Each row below holds a small network's activations on one input, seen along a few directions.
Each table varies a few parts of the input and shows all the possible inputs, shuffled.
A made-up example of a description, with smaller parts first: one of 5 places around a ring, together with either a single point or one of 11 places around a ring or (one of 3 separate values, together with one of 6 places along a line).
Shared parts are said once, and a part with two or three values counts as separate values.

Other details of the inputs shift rows strongly along two fixed directions, in all tables alike. That doesn't count.

Table:
row 1: [  0 -10  -7   3  -6  -3   5   0   3  -1   2  15   1]
row 2: [  8   6  -9   0 -12  14  -6  14  21   5   3   4 -14]
row 3: [  7 -12   3   7   0  -3  -2   5   7  -7  -5   4  -2]
row 4: [ -7 -13  -7   3  -6  -1   6   5   2  -1   2   8  -3]
row 5: [  4  42   2 -32  25 -25 -12  -7 -40   5  16 -22   4]
row 6: [ -8 -12  -6   1  -8   1  10  12   4   6   1   4   0]
row 7: [ -2 -12  -8   6   0   2   2   4   1  -6  -7   7  -3]
row 8: [  1 -15   4   6   0  -1  -4   6   7   0  -7   3  -5]
row 9: [  2  29  -9 -31  30 -14  -7 -12 -45  11  23 -25  -4]
row 10: [  5 -14   2   8   1  -3  -4   3   6  -4  -7   3  -6]
row 11: [  1 -14   6   4  -1  -1  -1  10   8   3  -8   1  -4]
row 12: [ -4 -10  -5   1  -6  -2   4   3   4   2   2  14   2]
row 13: [ 12   6 -12   4 -10  10 -10   4  18  -5   4   9 -18]
row 14: [ -1 -12  -1  11  -1   2  -3   8   1   0  -7   5  -3]
row 15: [ -4 -10  -4  -1  -8  -1   7   7   5   6   1  12   2]
row 16: [-1 -6  9  2 -5 -4 -1 12 11 -4 -1  6  6]
row 17: [  0  -2  -3   6  -6 -12   0   0  10 -11  -2   7   9]
row 18: [  4  31   3 -28  32 -10 -14   1 -46  20  11 -29  -5]
row 19: [  6 -13  -1  10   3  -2  -4  -1  12  -5  -2  -2   5]
row 20: [  4 -16  -2  11   4  -1  -6  -3  11  -2  -4  -3   1]
row 21: [-34  51  76  22 -22  88  72 -84 -14  -7 -36 -18  -9]
row 22: [  3 -11   6   3  -2  -1   0  12   9   0  -7   1  -1]
row 23: [  2 -13  -7  16   4   2  -5   0   6  -1  -4   0   3]
row 24: [ -3 -14 -13   9   3   3  -1  -1   6  -4  -4   2   4]
row 25: [  1 -14   5   4  -2   1   0  13   9   6  -8  -2  -2]
row 26: [  3  -6   6   6  -3  -6  -3   5   9 -11   0   8   4]
row 27: [  6 -15   0   9   2  -3  -4  -1   8  -5  -6   1  -3]
row 28: [  0  -9  -8   2 -10  -7   0  -5   6  -6   0   9   7]
row 29: [  8  35   4 -28  34 -17 -19 -11 -35   7  22 -29   9]
row 30: [  3 -12   5   6  -1  -2  -3   7   8  -3  -5   3  -2]
row 31: [ -4  -8  -3  -1 -12  -5   0   2   5  -2  -1  11   5]
row 32: [ -2 -13 -11   7   1   2   1   0   3  -6  -6   5   0]
row 33: [  8   5 -10   2 -10  11 -11   7  19  -2   4   9 -18]
row 34: [  8   6  -9   0 -12  12  -8  11  20   2   3   7 -17]
row 35: [  4  -7   3   7  -1  -6  -4   1  11 -12   1   6   7]
row 36: [  3 -13  -6  14   2   0  -3   1   2  -4  -6   3  -1]
row 37: [  3  41  -2 -29  29 -23 -15 -13 -35   7  19 -28  11]
row 38: [ -5  -1   2   4  -9 -11   0   6   9  -7  -3   9   7]
row 39: [ -6 -12  -5   2  -3   6   5  14   4   4  -8   2   2]
row 40: [  1  35   0 -40  19 -15  -9  -2 -42  20  17 -25   6]
row 41: [ -8 -12  -5   1  -7   0   9  10   3   3   1   6  -3]
row 42: [ -6 -13  -6   4  -1   3   1   7   2  -2  -7   7  -2]
row 43: [  0 -11 -10   4  -4  -3   4  -4   5  -2   3  13   4]
row 44: [-1 -7  8  4 -4 -5 -4  8  9 -8  0  8  5]
row 45: [ -5 -14 -13   8  -2  -1   5  -3   6  -2   5   3   3]
row 46: [ -5  -8  -2  -3 -14  -5   3   6   6   2  -3   9   6]
row 47: [ 10   4 -16   7  -6  11 -12  -2  23  -3   7   4 -11]
row 48: [ -4 -12  -8   5  -5  -3   7   3   1  -4   2   9  -4]
row 49: [ 18  48 -12 -32  26  -1 -24 -11 -29  10  24 -25 -19]
row 50: [ -5   0   3   1 -11  -9   4  13  11   0  -5   5  11]
row 51: [-29  57  89  22 -26  82  68 -81  -6 -10 -29 -19   1]
row 52: [ -2 -12 -11   6  -2  -2   3  -6   8   1   5   9   8]
row 53: [ -5   0   3   1 -10 -10   3  11  11  -3  -5   7   8]
row 54: [ -1  -8  -5   1 -12  -7   1  -1   4  -5  -1  12   5]
row 55: [  4  34  -7 -33  26 -17 -15 -17 -40  12  21 -26   9]
row 56: [  3 -11   6   3  -3   1   1  14  10   3  -7  -1   2]
row 57: [  8 -13   0   8   1  -3  -3   1   9  -8  -4   2   1]
row 58: [  3 -12  -3  13   0   0  -3   5   0  -3  -7   5  -4]
row 59: [ -1 -12   0   9  -3   4   1  15   3   7  -8   0   0]
row 60: [  1  33  -1 -38  25 -11  -4  -1 -43  24  20 -22   2]
Description of these inputs: one of 6 places along a line, together with either a single point or one of 9 places around a ring.
Changing only the place on the line of 6 turns row 60 into row 1. The same change can be made to row 6. Which row results?
> row 48
Which other rows does row 26 become when the place on the line of 6 takes its other values? List them by row number.
> row 16, row 29, row 35, row 44, row 51
Start at row 36 and move only the place on the ring of 9, one step at a time. The first step leads to row 32. Which rows follow, in order?
> row 9, row 43, row 28, row 17, row 35, row 57, row 27
List by row number the other rows that have the place on the line of 6 in common with row 33.
> row 4, row 8, row 12, row 14, row 30, row 31, row 38, row 42, row 44

Table:
row 61: [  5   0  -1  22  -4   8  -3  -6  23 -11  -1  -2  -2]
row 62: [  1   0 -10  15 -10   8   4 -10  13 -12   1  14 -13]
row 63: [ -3 -19   4  14  -3  -2   3 -18   6 -12  -6   8  10]
row 64: [ -5 -16  22  16   0   4   7  13   5  -5 -16   0   4]
row 65: [ 26  -5 -36 -36  35 -45 -49  55 -10  20  31 -20  -7]
row 66: [ -7 -20   7   5 -12   4  17   3   1   2  -9   6   0]
row 67: [-11 -12   6  12  -6  10  13   6  14   8  -2  -2  16]
row 68: [ -5 -12   5  22   0  -2   7  -7  12 -10  -6  -2  14]
row 69: [ -1  -2  -8   5 -19  20   7   2  14   8   1  10  -7]
row 70: [ 18 -11 -36 -30  35 -53 -37  19 -34   5  27  -6   9]
row 71: [ 23   3 -49 -28  31 -51 -53  32 -17  10  28 -11  -5]
row 72: [  3  -8   2   4 -16  14   7   4  13   1  -5   7 -16]
row 73: [-16 -12  -6   6  -9   5  18  -2   3  -6  -5  12   6]
row 74: [  6  -6   6   6 -10  14   3   4  21   4 -10   0 -10]
row 75: [ -8 -13   3   8  -9   8  13   2  11  12  -9   3  15]
row 76: [ -8  80  43 -26  36  18  20 -72 -70  12   3 -54   5]
row 77: [ -9 -11  -1   9  -6   5  11  -2  10  -2 -13   1  16]
row 78: [ 28   3 -47 -27  35 -51 -53  34 -14  12  26 -13  -1]
row 79: [  1  -5   7  10  -9  14   4  10   5  -7 -10  16 -23]
row 80: [ -6 -18  16  10  -3   5  13   7  12   2  -8  -5   7]
row 81: [-14 -12  -2   8  -9   5  11  -3   7  -3 -11   4  12]
row 82: [  0 -18   9  19   4   0   3 -13  12 -14  -2   1  15]
row 83: [ 12  15 -28 -45  16 -62 -33  38 -22   4  34   8   7]
row 84: [ -3 -16  19  13  -3   3   7   9   2  -2 -23   4   3]
row 85: [ -1   0   1  11 -10  21   3   7  25   7   2  -1   0]
row 86: [  2 -18   6  16   1  -2   3 -17   9 -11  -9   6  14]
row 87: [  9  -4 -41 -27  34 -55 -30  26 -34   8  27  -4   4]
row 88: [ 25  -2 -35 -35  29 -44 -49  53 -29  13  20  -5 -18]
row 89: [-11  79  38 -29  30  19  24 -72 -78   9   8 -48  -1]
row 90: [  7  -7  -2  14  -6   9  -7 -18  18 -13  -1   9  -5]
row 91: [ 13  15 -24 -44  15 -62 -40  36 -18   7  28   0  13]
row 92: [ -3   8  18   5 -19  -8   5   4  24 -14   1  10  17]
row 93: [-17  81  45 -32  36  29  24 -59 -66  13   8 -60   9]
row 94: [  4  -1  -9  16 -13   7   2 -11  12 -10  -2   9  -9]
row 95: [ -3  -2  -4   6 -16  19   2   2  19   9  -1   6  -5]
row 96: [ -5  -1  -8   5 -16  20  10   3  15   6   4  15 -11]
row 97: [ -4   7  10  -1 -28  -9  10   0  13 -13  -1  21  10]
row 98: [-15 -13  -2   5 -12   9  20   2   3   7  -1  14   5]
row 99: [ -4  93  36 -36  30  38  14 -62 -58  16   7 -55  -8]
row 100: [  1  -7   5   5 -13  14   3   3  17   3  -7   3 -14]
row 101: [  9  -7 -21 -32  34 -46 -29  43 -42  12  15  -3  -7]
row 102: [  7  -4  13  12  -6  13  -3  10  13  -3 -18   5 -13]
row 103: [-12 -13  -6   7 -12   5  15  -2   2  -5  -9   8  10]
row 104: [-11 -14  -2   6 -15   9  17   2   3   9  -4  10   9]
row 105: [ -2  -1 -11   6 -16  16   5  -2  14  -6  -4   8  -6]
row 106: [  2  -1  -3   8 -13  19   3   3  22  11  -4   4  -1]
row 107: [-13 -14   1   7 -13   8  12   1   8  10  -6   6  11]
row 108: [ 12  -6   0  15  -3   9  -7 -16  21 -12  -4   6  -1]
row 109: [ 27  -3 -48 -32  36 -48 -49  27 -21   3  37   1 -10]
row 110: [  5  -4  16  16  -3  15  -3  14  16  -6 -12   0 -12]
row 111: [  9  -7  -5  13  -9   9  -2 -17  13 -15   1  13  -8]
row 112: [ -4 -18  12   7  -6   3  13   3   9   5 -14   0   6]
row 113: [-10 -19   7   4  -9   4  20   4   2   1  -6  10  -5]
row 114: [ -4 -18   0  13  -2  -1  10 -17   2 -15   0  16   4]
row 115: [ -4   0  -8   7 -13  16   1  -2  19  -4  -6   4  -4]
row 116: [ -8 -17  17  12  -6   3   6   8  -1  -3 -20   7  -1]
row 117: [ 10  -6   3  19   0  10  -7 -12  24 -15   3   1   0]
row 118: [ -1   8  15   1 -22 -10   5   0  21 -10  -6  15  16]
row 119: [ -6  93  39 -33  33  39  14 -57 -54  12  13 -59  -6]
row 120: [ -5   0 -12   6 -12  16   8  -1  14  -7  -1  13 -10]
row 121: [ -9 -19  11   5 -10   3  13   2   6   4 -11   2   2]
row 122: [ -6 -18  14  11  -9   3  11   8  -6  -5 -18  11  -3]
row 123: [  0  -7   1   4 -13  15  10   4  13   0  -1  11 -20]
row 124: [  2  -6  11  11 -10  13  -4   9  10  -4 -15   8 -17]
row 125: [ -8 -13   0  17  -7  -4   7 -12   6  -8  -9   5   9]
Changing only one part turns row 116 into row 122. The same change can be made to row 100. Which row results?
> row 72
What do these inputs look like to the network?
> one of 5 places along a line, together with either a single point or (one of 2 separate values, together with one of 6 places along a line)
Which other rows does row 88 become when the choice among 2 separate values takes its other values? List them by row number.
> row 122
List by row number the other rows that have the place on the line of 5 in common with row 87.
> row 62, row 73, row 79, row 83, row 96, row 98, row 101, row 109, row 113, row 114, row 120, row 123
List by row number the other rows that have the place on the line of 5 in common with row 86.
> row 74, row 75, row 76, row 77, row 78, row 84, row 99, row 102, row 106, row 108, row 112, row 118

Table:
row 126: [  5  -6  -3  14   3  20  -2  -8   7  -6  -6   7 -13]
row 127: [  2  32 -10 -31  27 -13 -13  -7 -31  21  31 -28   3]
row 128: [  2   3   0   6 -13  10  -1 -10   7 -13   3  16  -5]
row 129: [ -1 -17  12  21   7   0   4 -10   4  -6  -9  -8  14]
row 130: [  0  -2  -8  17   1  12   0  -6   5 -12 -14   2 -16]
row 131: [-10  -8  -9   4  -6  10  19  -6   2  -3  -1   8   2]
row 132: [  1   4  -3  21  -3  12  -3   0  12  -9 -12  -7  -8]
row 133: [  8   1  10  -2 -17   2   8  -8  16   1   4  12  -2]
row 134: [ -3  11 -11  17  -9   7   0  -8  15 -12  -4  -1   1]
row 135: [ 5  3  9 10 -3 18 -7  3 18 -4 -8 -1 -2]
row 136: [  4  10   7   5 -13   5   1  -3  14 -10   1  17  -1]
row 137: [  0  15   3   8 -15  -2   3  -2  13 -16  -6  11  -5]
row 138: [  6  23   4 -36  28 -12 -15   1 -43  18  23 -22 -16]
row 139: [ -3  14  -3   9 -12   5  -2  -3  20 -14  -9   0   4]
row 140: [ 23 -91 -97 -17   2 -95 -63 118  31   1  29  46  11]
row 141: [  8 -13  10   2 -11  11   4  -6   6   2  -3   6 -15]
row 142: [  8  15  11 -27  37 -27 -17  -9 -52   3  12 -25   2]
row 143: [-6 -8  3 12 -3 15 13  8  6  4 -7 -6  2]
row 144: [  2  26 -14 -35  30 -13 -10 -13 -38  18  29 -20  -6]
row 145: [  5  -9  -9   4  -8  11   9 -20  11   1   4   8  -4]
row 146: [ -5 -14  11   9  -6 -10   8 -17  -2 -17  -3  10  13]
row 147: [ -3   5 -15  14  -6   7   3 -14   8 -16  -6   8  -8]
row 148: [  1   9   1   6 -10  12  -4  -5  21  -7  -1   5   7]
row 149: [  0   7   5  13  -5  10  -5   4  17 -10 -16  -6  -5]
row 150: [ -3  24   0 -34  25 -16 -11   7 -56  18   7 -20  -6]
row 151: [  4  19  -7 -26  39 -28 -12 -22 -47   3  19 -22  12]
row 152: [ 2  6 -7 14 -7 14 -2 -9 16 -6  4  5  4]
row 153: [  2  37   2 -41  21 -22  -4   7 -40  13  21 -17   3]
row 154: [ -2 -14  20  13   4  -2   2  -5   9  -8 -14  -7  16]
row 155: [-10  -2  -5   8  -9  10  16   0   8   0   1   0  11]
row 156: [  3  24   2 -37  28 -12  -8   9 -50  14  15 -23 -10]
row 157: [ 8 -6 11  3 -8 14  0 -1 20  7 -6 -6 -2]
row 158: [  8 -16  -1   7  -2  16   6 -12   8   5  -4   2 -13]
row 159: [ -2  -7  19   9  -6 -15  10 -11   5 -14  -4  11  17]
row 160: [  5  -3  -4   7 -12  11   6 -14  18   5   6   0   4]
row 161: [  3   8  11  12  -8   3   0   6  10 -13 -14   5 -14]
row 162: [ -6  31  -8 -38  19 -21  -8  -1 -53  15  14 -14   3]
row 163: [ -9  -4  15   5 -11   3  12  12  -2   4 -18   9   0]
row 164: [ -7   0   6   0 -12   8   7  -3  21   3   4   1   7]
row 165: [ 37 -85 -87  -7  10 -80 -80 111  34  -2  23  43  -5]
row 166: [-4 -6 13  4 -5 13  4  4 18  7 -4 -5 -1]
row 167: [  1   0 -11  10  -4  14   1 -15   9  -9   2  13  -4]
row 168: [ -7 -14  -2   8   1  15  16   2  -1   0  -9   2  -6]
row 169: [  1   1   3  12  -9   8  -2   0   3 -16 -13   5 -18]
row 170: [ -3 -10   5  12  -3  15   6   0  13   8   1  -5  -4]
row 171: [ 11  -6  17   2 -11   7   5   0  13   4  -4   6 -11]
row 172: [  5   0   4  -1 -14   9   3  -9  23   4   2   1   7]
row 173: [ -4   1  12   0 -15   1  11  -2  13   1   6  13  -1]
row 174: [-10   1   3   0 -12   8  14   5  14  -1  -4   0  13]
row 175: [  1 -13  26  12   1  -9   7  -4   2 -11 -12   5   8]
row 176: [ -2 -23   8  17  10   0   7 -16  -2 -10 -11   1   5]
row 177: [ -3  21 -11 -29  35 -11  -9   1 -54  21   6 -24  -5]
row 178: [ -3  27  -7 -25  31 -11 -12   7 -47  25   8 -32   3]
row 179: [ -5 -11   5  18   0  -6   7 -17   7 -10  -2  -1  22]
row 180: [-13   3   7   2 -18  -3  15   4   1   1 -10  15   9]
row 181: [-16   2   1   2 -15   4  10   3   8   3 -12   3  17]
row 182: [  8  30  12 -37  28 -16 -14   7 -36  21  21 -22 -12]
row 183: [  5  -6   2  -1 -18   6   7 -14   9  -2   5  12  -6]
row 184: [  8   3  15   9  -6  11  -2   4  11  -6  -6  11 -10]
row 185: [ -4 -15   1   8   1  15   9  -6   6   4  -1   3 -13]
row 186: [-12  -5   9   6  -8  10   7  11   5   7 -20  -3   8]
row 187: [ -7  -5  11   3  -5  13  11  12  11   2 -11  -6   5]
row 188: [ 5 -1  1 18  0 20 -4 -2 13 -2 -4 -2 -4]
row 189: [  9 -10   3  11  -5  16   3  -6  15   8  -2  -6  -5]
row 190: [-16  -7 -11   7  -8   6  15  -8  -4   1 -10  11   6]
row 191: [ -7  -6   4   0 -15   5  10  -8   7  -2   7  13  -5]
row 192: [ -3   7  -4   9 -15   2   1  -8   6 -19  -5  11  -9]
row 193: [-15  -1  -7  11 -12   6  13  -1   3   5  -8   3  14]
row 194: [  5  31   9 -37  28 -16  -7  15 -43  17  14 -23  -6]
row 195: [ -5  -8  13   9  -3  -8   5 -13  12 -11  -6  -1  25]
Changing only one part turns row 185 into row 182. The same change can be made to row 176. Which row results?
> row 175
Changing only one part turns row 155 into row 174. The same change can be made to row 129. Which row results?
> row 154
What do these inputs look like to the network?
> one of 2 separate values, together with one of 5 places around a ring, together with either a single point or one of 6 places along a line
Which other rows does row 131 become when the choice among 2 separate values takes its other values? List them by row number.
> row 168
Start at row 164 and move only the place on the ring of 5, one step at a time. The first step leads to row 173. Which rows follow, in order?
> row 191, row 144, row 127
Which other rows does row 130 become when the choice among 2 separate values takes its other values? List them by row number.
> row 147
Start at row 187 and move only the place on the ring of 5, one step at a time. The first step leads to row 143. Which rows follow, in order?
> row 168, row 156, row 194
